Each row below is a small network's average activation on inputs in which a field has the value named, seen along a few directions.
Values that are neighbours, or in one group, have similar rows; names and order tell nothing.
In the rows, 500 means zero.
Strong random noise was added to every row along 3 fixed directions; ignore it. To show where, here is one row again and again, with new noise each time:
| 507 | 509 | 569 | 592 | 482 | 643 | 409 | 380 | 490 | 395 | 513 | 555 | 562 |
| 380 | 853 | 772 | 182 | 457 | 533 | 771 | 136 | 525 | 227 | 588 | 608 | 498 |
| 461 | 656 | 845 | 242 | 431 | 561 | 568 | 218 | 569 | 227 | 643 | 626 | 558 |
| 399 | 708 | 311 | 594 | 574 | 556 | 584 | 277 | 457 | 488 | 384 | 446 | 499 |
| 488 | 471 | 717 | 250 | 509 | 422 | 319 | 193 | 702 | 326 | 640 | 498 | 634 |


Values of W:
w4: | 494 | 811 | 709 |  89 | 591 | 203 | 770 | 460 | 622 | 507 | 670 | 643 | 529 |
w14: | 436 | 778 | 922 | 150 | 253 | 818 | 792 | 355 | 577 | 235 | 636 | 765 | 439 |
w7: | 567 | 513 | 608 | 309 | 461 | 407 | 319 | 344 | 727 | 368 | 635 | 507 | 529 |
w12: | 521 | 526 | 592 | 445 | 496 | 586 | 462 | 304 | 662 | 321 | 632 | 476 | 533 |
w15: | 506 | 573 | 461 | 563 | 501 | 544 | 545 | 523 | 412 | 553 | 330 | 523 | 303 |
w6: | 467 | 375 | 224 | 579 | 486 | 569 | 673 | 710 | 364 | 500 | 564 | 584 | 535 |
w13: | 332 | 608 | 304 | 330 | 486 | 326 | 736 | 530 | 465 | 490 | 424 | 459 | 527 |
w1: | 450 | 586 | 398 | 633 | 422 | 469 | 697 | 678 | 408 | 548 | 395 | 500 | 454 |
w8: | 416 | 763 | 634 | 474 | 522 | 570 | 684 | 717 | 440 | 490 | 681 | 558 | 569 |
w11: | 549 | 481 | 684 | 599 | 448 | 422 | 492 | 788 | 568 | 494 | 496 | 658 | 563 |
w10: | 397 | 617 | 391 | 526 | 426 | 304 | 750 | 482 | 543 | 555 | 320 | 409 | 410 |
w5: | 734 | 330 | 647 | 846 | 407 | 869 | 705 | 732 |  50 | 548 | 411 | 575 | 267 |
w3: | 566 | 635 | 965 | 386 | 491 | 811 | 882 | 629 | 194 | 420 | 495 | 794 | 172 |
w9: | 513 | 287 | 643 | 424 | 552 | 346 | 328 | 389 | 446 | 620 | 553 | 389 | 389 |
w2: | 536 | 501 | 636 | 319 | 278 | 596 | 549 | 716 | 322 | 355 | 615 | 546 | 597 |
The values of W form a tree with 6 forks.
How many steps from neighbour to neighbour lead from w2 to w14, at the fewest?
Answer: 6
Which values are neighbours of w6? Give them in the order they are listed.
Answer: w13
Which values are neighbours of w12? Give them in the order they are listed.
Answer: w7
Which values are neighbours of w3? Give them in the order they are listed.
Answer: w9
Which values are neighbours of w10? Give them in the order they are listed.
Answer: w15, w1
